Each row below holds a small network's activations on one input, seen along a few directions.
In each table, some parts of the input vary, and every possible input appears once, in random order.
A made-up example of a description, with smaller parts first: one of 6 places along a line, together with either a single point or (one of 2 separate values, together with one of 5 places around a ring) or one of 11 places around a ring.
Shared parts are said once, and a part with two or three values counts as separate values.

Other details of the inputs vary at random and push rows far along two fixed directions, the same in every table; ignore that.

A family of inputs:
x1: -1.38	-0.30	-0.60	0.49	-0.16	-0.15	-2.64	-1.53	0.81	0.26	-1.90	-2.63
x2: 3.37	0.36	-5.31	-2.12	-2.57	2.47	-3.10	-3.97	4.67	-7.76	-0.25	-5.29
x3: 3.34	2.45	1.91	2.86	-0.48	2.40	1.44	1.45	-0.66	2.22	3.32	3.35
x4: -2.62	-1.12	0.50	-0.86	-0.31	-3.64	-0.04	0.84	0.76	-1.48	-1.26	-1.86
x5: -4.12	-1.63	1.51	-1.60	0.52	-4.29	3.20	0.37	0.02	-1.09	-2.01	0.28
x6: 5.54	2.65	-0.24	4.89	-0.09	2.76	-5.71	2.68	-3.59	2.94	3.70	-0.27
x7: -5.78	-2.35	3.80	-0.74	1.03	-4.38	4.87	2.52	-2.88	3.82	-2.15	3.91
x8: 3.94	0.52	-1.64	3.02	0.77	1.44	-4.10	-0.84	1.22	-2.17	1.17	-1.06
x9: 5.39	2.86	-0.58	4.62	-2.10	3.32	-2.87	1.00	-0.30	0.20	3.25	0.63
x10: 1.81	0.89	1.10	3.69	2.20	1.42	-1.77	1.07	-1.44	3.14	1.31	3.60
x11: 2.40	1.84	3.17	3.58	0.54	2.86	0.25	1.04	0.89	2.31	3.25	4.49
x12: 1.41	0.89	-0.37	-0.01	-3.05	-0.37	-0.78	0.13	1.10	-1.87	0.53	-2.13
x13: -1.68	-2.25	-3.91	-3.84	-0.11	-0.88	-3.57	-4.02	2.89	-6.39	-3.33	-4.71
x14: 5.92	2.21	0.31	5.17	-0.77	1.87	-5.49	3.77	-2.45	2.55	4.51	-1.42
x15: -5.75	-2.66	1.03	-2.12	0.18	-3.79	1.88	0.72	-1.13	-0.04	-2.88	-0.34
x16: -5.20	-2.23	0.99	-5.47	0.20	-5.82	7.23	1.12	-0.86	0.17	-1.84	1.00
x17: 1.85	1.82	1.37	3.07	-1.05	0.83	-3.23	3.08	-3.03	5.29	1.48	-1.24
x18: -5.37	-2.78	1.11	-2.47	0.28	-3.81	2.44	0.18	-0.87	-0.10	-3.21	0.29
x19: 2.24	-0.11	-5.43	-3.61	0.78	4.10	-1.62	-4.33	3.28	-3.67	-1.57	-2.84
x20: -4.13	-0.89	3.66	2.19	0.30	-2.02	2.10	2.34	-2.43	5.69	-1.74	1.99
x21: 1.20	0.28	-2.36	-1.31	0.42	0.77	-0.57	-0.40	-1.22	-1.54	-0.60	-0.75
x22: -1.98	-1.41	-3.10	-3.59	0.92	0.78	-0.68	-5.30	3.58	-4.03	-3.78	-2.63
x23: -2.47	-1.78	-3.25	-3.52	-0.60	-0.37	-3.65	-4.51	3.71	-4.67	-3.71	-6.49
x24: -0.44	-0.55	-3.64	-5.21	1.05	2.69	1.41	-3.81	2.54	-3.04	-2.10	-2.25
x25: 2.77	1.33	2.01	3.18	2.39	1.91	-0.45	1.34	-0.10	2.35	3.55	3.73
x26: 4.07	1.63	-0.37	3.68	-0.82	3.15	-3.82	-2.02	2.58	-3.15	0.94	0.06
x27: -4.50	-2.18	1.06	-3.81	-1.14	-4.12	1.93	2.51	-2.47	1.09	-1.48	-2.83
x28: -3.49	-0.61	-1.20	-3.18	-0.98	-1.32	1.75	-0.02	-0.93	0.48	-2.29	-2.33
x29: 0.19	0.87	2.10	1.45	-0.80	-2.87	0.57	4.57	-3.34	3.17	1.73	0.17
x30: -4.45	-3.20	-1.38	-5.16	0.46	-3.47	2.78	-2.90	3.15	-5.46	-3.31	-1.92
x31: 4.21	2.83	0.58	6.92	1.43	4.48	-4.87	0.10	-1.38	3.66	1.31	1.56
x32: 2.72	-0.35	-3.52	-0.83	-1.72	2.29	-4.04	-5.05	5.72	-7.40	-1.07	-3.38
x33: 5.01	1.46	-2.82	1.34	0.49	2.41	-2.52	-0.04	0.01	-2.32	1.82	-1.44
x34: -3.49	-2.26	-3.40	-5.02	0.81	-1.74	0.00	-4.45	2.66	-6.24	-4.51	-2.58
x35: -0.58	-0.87	-0.42	0.75	-0.02	-0.44	-4.15	0.25	-0.18	-0.68	-0.56	-2.51
x36: -2.71	-0.92	-1.21	-3.21	-0.89	-0.94	2.26	-0.30	-0.64	0.67	-2.68	-1.52
x37: 3.26	0.41	-2.25	-0.71	0.32	3.80	-2.44	-4.62	5.09	-5.82	0.45	-0.98
x38: -5.14	-0.64	4.27	-0.65	1.66	-1.98	5.07	1.67	-1.43	5.33	-1.70	3.92
x39: 1.79	-0.22	-4.36	-1.55	1.71	3.79	-3.43	-5.45	4.31	-3.82	-1.99	-2.10
x40: 2.52	0.90	1.08	3.84	1.89	0.72	-1.07	1.50	-0.36	1.85	1.97	2.74
x41: -3.88	0.02	4.17	-0.91	-1.56	-3.89	7.07	2.69	-1.73	3.24	-0.20	3.98
x42: 2.33	-0.78	-4.55	-1.04	-0.16	0.91	-6.04	-3.42	4.30	-6.90	-0.56	-6.71
x43: -6.58	-1.79	3.40	-2.62	-1.23	-4.74	6.32	0.29	1.41	0.12	-2.48	3.05
x44: -1.45	-0.68	1.74	-0.69	0.41	-2.05	3.44	2.34	-3.80	3.38	0.20	2.54
x45: -2.75	-0.76	1.35	-1.16	-0.63	-2.81	2.05	2.98	-3.97	2.42	-0.33	0.53
x46: -2.94	-2.02	0.28	-3.46	-0.86	-4.39	4.42	1.58	-1.10	-0.36	-1.30	-1.01
x47: -0.25	0.35	2.91	0.29	1.20	-1.84	4.67	3.10	-3.09	3.91	2.48	3.40
x48: -0.61	-0.07	2.45	-0.47	1.42	-0.75	3.87	2.60	-3.78	4.62	1.44	3.77
x49: 1.48	0.68	1.81	4.89	0.42	-0.47	-2.25	2.93	-1.60	2.20	1.89	0.98
x50: 5.68	3.20	-0.02	4.74	-1.48	3.68	-2.49	0.87	-0.58	0.23	3.07	1.06
x51: -8.47	-3.89	0.97	-6.44	-3.39	-6.15	3.33	-2.07	3.74	-5.12	-4.79	-3.76
x52: 2.38	1.74	2.70	3.95	-3.11	-0.07	-1.94	3.36	-1.62	2.98	2.94	-0.38
x53: 3.77	1.71	-2.95	1.05	0.36	4.24	-2.75	-1.36	-0.14	-0.21	-0.26	-1.56
x54: 1.85	1.00	-0.71	-0.04	-1.86	0.97	0.93	-1.36	1.06	-2.31	0.87	0.23
x55: -4.77	-1.47	4.21	-1.29	2.09	-2.41	4.96	2.51	-2.11	4.62	-0.09	5.33
x56: -2.55	-0.21	4.55	2.46	-1.14	-2.16	3.59	1.64	-0.47	2.24	0.07	3.68
x57: 2.02	0.14	-1.71	-0.73	0.34	0.16	0.64	-0.10	-0.15	-1.67	1.19	-0.61
x58: 0.18	-1.54	-5.37	-4.80	-0.99	-0.60	-0.89	-2.60	3.11	-7.25	-1.61	-5.82
x59: -2.89	-0.58	3.66	-2.16	1.10	-3.12	6.82	2.87	-2.85	3.74	1.61	3.99
x60: 5.45	2.82	-1.06	4.11	0.88	4.81	-3.08	0.03	-1.71	3.42	2.47	0.82
x61: 6.26	2.39	-0.32	3.26	1.98	5.30	-2.68	0.69	-2.07	3.12	5.09	3.42
x62: -8.20	-2.26	4.41	-2.58	-2.84	-7.06	5.29	1.43	0.62	0.38	-2.91	0.16
x63: 5.37	1.72	-1.81	3.44	0.19	3.21	-4.04	1.05	-2.59	1.55	2.76	0.19
x64: 5.16	1.65	0.78	5.27	2.42	3.34	-2.52	1.02	-0.38	2.08	3.88	2.89
x65: 2.31	0.84	1.30	2.66	2.32	1.98	-1.15	0.80	-1.16	2.86	1.59	3.82
x66: 3.69	1.65	-2.68	1.27	-0.60	3.08	-4.52	-0.57	-0.16	0.31	0.35	-3.27
x67: 4.66	0.89	-3.72	0.50	1.54	4.21	-2.86	-1.38	-0.17	-1.55	1.57	-0.18
x68: -1.11	0.74	2.42	-0.77	1.16	1.35	3.95	1.89	-2.27	5.53	1.15	3.72
x69: -0.98	-0.37	-2.26	-5.67	-0.91	0.77	3.34	-3.78	3.83	-5.50	-0.73	-0.22
x70: -2.95	-1.56	-3.48	-3.82	-0.01	0.07	-2.04	-4.92	3.75	-4.95	-4.15	-4.99
x71: -3.88	-0.22	5.27	3.55	-2.11	-3.09	2.76	3.65	-1.39	3.69	0.40	2.74
x72: 2.01	1.82	2.06	3.00	2.39	3.68	-0.76	0.53	-0.18	4.71	2.01	4.00
Each input here is: one of 2 separate values, together with one of 4 places along a line, together with one of 9 places along a line.
Question: The inputs of x43 and x37 match in every part but the place on the line of 9. If x16 is changed in the same way as x43 into x37, which row does it become?
Answer: x47
Question: The inputs of x7 and x65 match in every part but the place on the line of 9. If x30 is changed in the same way as x7 into x65, which row does it become?
Answer: x64
Question: Start at x60 and move only the place on the line of 4, one step at a time. The first step leads to x44. Which rows follow, in order?
Answer: x57, x54
Question: Which other rows does x19 become when the place on the line of 9 takes its other values? List them by row number.
Answer: x17, x24, x28, x36, x53, x60, x66, x68
Question: Start at x43 and move only the place on the line of 4, one step at a time. The first step leads to x40. Which rows follow, in order?
Answer: x10, x39
Question: Which other rows does x27 become when the place on the line of 9 takes its other values? List them by row number.
Answer: x6, x21, x44, x45, x48, x61, x63, x67
Question: Which other rows does x12 become when the choice among 2 separate values takes its other values? List them by row number.
Answer: x62

A family of inputs:
x73: 0.28	-0.38	-0.36	-0.68	0.01	-0.04	-1.04	-0.66	1.60	-1.43	0.03	-0.86
x74: -1.54	-0.46	-0.10	-0.98	-0.30	-1.41	1.55	1.08	-1.38	0.95	-0.87	0.18
x75: 0.46	0.05	-0.12	0.21	-0.72	-0.25	0.14	0.26	-0.39	-0.19	0.94	-0.03
x76: 2.60	0.45	-0.83	0.25	0.21	1.49	-2.29	-0.31	0.71	-0.65	1.43	-0.76
x77: -0.48	-0.14	-1.00	-0.42	0.15	0.09	-0.91	-1.44	1.24	-1.34	-1.31	-1.64
x78: 0.32	-0.15	0.27	0.72	0.77	-0.24	-1.26	0.08	0.25	-0.07	-0.03	-0.19
x79: 1.53	0.00	-0.67	0.86	0.12	0.38	-1.83	-0.63	0.94	-1.90	0.09	-0.72
x80: -0.13	-0.46	-1.28	0.00	0.45	0.67	-1.86	-1.26	0.91	-1.04	-1.12	-1.15
x81: 2.97	0.47	-3.68	-0.29	0.64	2.96	-3.68	-2.05	1.05	-2.07	0.14	-2.36
x82: -1.91	-0.79	0.79	-1.88	-0.04	-2.77	2.60	1.46	-1.48	0.40	-0.60	0.30
x83: -2.10	-0.48	0.14	-1.85	-0.63	-2.08	2.64	0.67	-0.95	0.21	-1.35	-0.61
x84: 1.93	0.25	-2.64	-0.05	-0.33	1.62	-2.60	-2.64	2.52	-3.80	-0.84	-2.55
x85: 1.35	0.29	0.10	0.38	-0.44	0.00	-0.39	0.79	-0.12	-0.25	1.20	0.20
x86: 1.15	0.62	-0.28	0.65	-0.01	0.87	-0.70	0.76	-1.44	0.25	0.44	-0.08
x87: -1.25	-0.41	-0.09	-0.45	-0.20	-0.29	-0.23	-0.37	0.79	0.05	-0.69	-0.38
x88: 0.54	0.33	0.70	1.57	0.03	0.08	-0.95	0.26	-0.13	1.11	0.97	0.38
x89: 1.83	0.63	-2.04	0.18	-0.19	2.01	-2.59	-2.07	2.43	-2.38	0.06	-2.10
x90: 1.18	0.59	0.26	1.62	0.08	1.26	-1.17	1.12	-0.92	2.23	1.20	0.58
x91: 1.45	1.87	2.86	3.29	1.45	1.97	1.11	1.63	-2.19	4.04	2.50	5.02
x92: 3.95	1.80	2.39	5.18	1.74	3.38	0.06	1.82	-2.25	4.32	3.95	4.78
x93: -1.56	-0.75	0.17	-1.26	0.42	-1.51	1.42	0.73	-1.45	1.15	-0.47	-0.22
x94: -4.93	-2.41	0.98	-2.78	0.09	-3.74	2.94	-0.28	0.08	-0.29	-2.66	-0.55
x95: -3.33	-1.02	0.84	-4.27	0.18	-1.63	5.67	-1.34	1.35	-0.59	-2.47	0.96
x96: 0.62	-0.22	-0.23	1.29	-0.12	-0.08	-1.10	-0.45	0.29	-0.92	-0.17	-0.42
x97: -2.72	-0.92	1.09	-2.25	-0.35	-1.37	1.87	0.49	-0.44	0.54	-0.92	-0.18
x98: 3.11	0.83	-1.85	1.52	-0.55	2.01	-3.15	-1.93	1.89	-2.63	1.19	-1.35
x99: -2.13	-1.07	0.47	-2.05	-0.31	-1.71	1.83	0.18	-0.31	0.35	-0.57	-0.37
x100: 1.02	0.50	-0.27	0.23	-0.75	0.99	-0.82	-0.03	0.00	-0.66	0.71	-0.30
x101: 3.23	0.81	-2.13	1.10	0.15	1.79	-2.43	-0.52	-0.43	-1.12	1.30	-1.01
x102: 2.21	0.36	-1.91	0.64	-0.08	1.97	-3.23	-2.14	1.65	-3.23	-0.38	-1.74
x103: -0.34	-0.57	-0.80	0.13	-0.31	-0.10	-0.91	-0.81	0.74	-1.30	-1.16	-0.67
x104: 0.71	-0.02	-0.02	0.44	-0.49	-0.18	-0.70	-0.13	1.16	-1.51	0.53	-0.26
x105: -2.14	-0.50	0.85	-0.93	-0.93	-1.20	1.25	-0.05	0.69	-1.16	-0.96	-0.14
x106: 0.28	0.05	0.02	-0.28	0.78	-0.47	0.12	1.02	-1.17	1.02	0.48	-0.05
x107: -2.08	-0.48	0.64	-1.76	-1.28	-1.81	2.60	0.45	-0.09	-0.16	-0.95	-0.42
x108: -2.33	-0.82	0.53	-1.53	-1.02	-1.75	2.18	0.83	-0.48	0.49	-0.79	0.24
x109: 3.47	2.06	1.34	3.98	1.33	3.05	-0.58	1.07	-1.74	4.66	2.41	4.96
x110: -5.04	-2.07	0.94	-3.00	-1.25	-3.56	3.47	0.05	0.72	-0.74	-2.46	-0.07
x111: -0.74	-0.34	-0.18	-0.31	0.38	0.08	-1.09	-0.93	0.50	-0.84	-1.06	-0.83
x112: -1.99	-0.35	0.74	-0.74	-1.18	-1.53	1.71	0.08	0.84	-0.73	-1.00	-0.35
x113: 1.78	0.54	-1.42	0.25	0.01	2.26	-3.10	-1.92	1.87	-2.20	0.31	-1.57
x114: -1.98	0.07	1.43	-0.48	0.18	-1.79	2.40	1.78	-2.17	2.97	-0.59	0.42
x115: -0.40	0.07	-0.23	-0.89	-0.35	-0.08	0.50	-0.04	0.35	0.26	-0.21	-0.91
x116: 0.30	0.35	-0.38	-0.40	0.60	0.67	-0.72	0.32	-1.11	0.65	-0.02	-0.52
x117: 0.86	1.79	4.96	5.04	2.07	-0.04	3.28	5.06	-3.89	7.57	3.78	7.34
Question: The inputs of x75 and x108 match in every part but one. If x99 is changed in the same way as x75 into x108, which row does it become?
Answer: x90
Question: The inputs of x77 and x94 match in every part but one. If x89 is changed in the same way as x77 into x94, which row does it become?
Answer: x88
Question: What is each input in this table made of?
Answer: one of 5 separate values, together with either a single point or (one of 2 separate values, together with one of 4 places along a line)
Question: Which other rows does x111 become when the place on the line of 4 takes its other values? List them by row number.
Answer: x97, x113, x116
Question: List by row number the other rows that have the choice among 5 separate values in common with x73.
Answer: x76, x78, x79, x82, x85, x104, x106, x117
Question: Which other rows does x103 become when the choice among 5 separate values takes its other values? List them by row number.
Answer: x79, x84, x96, x102
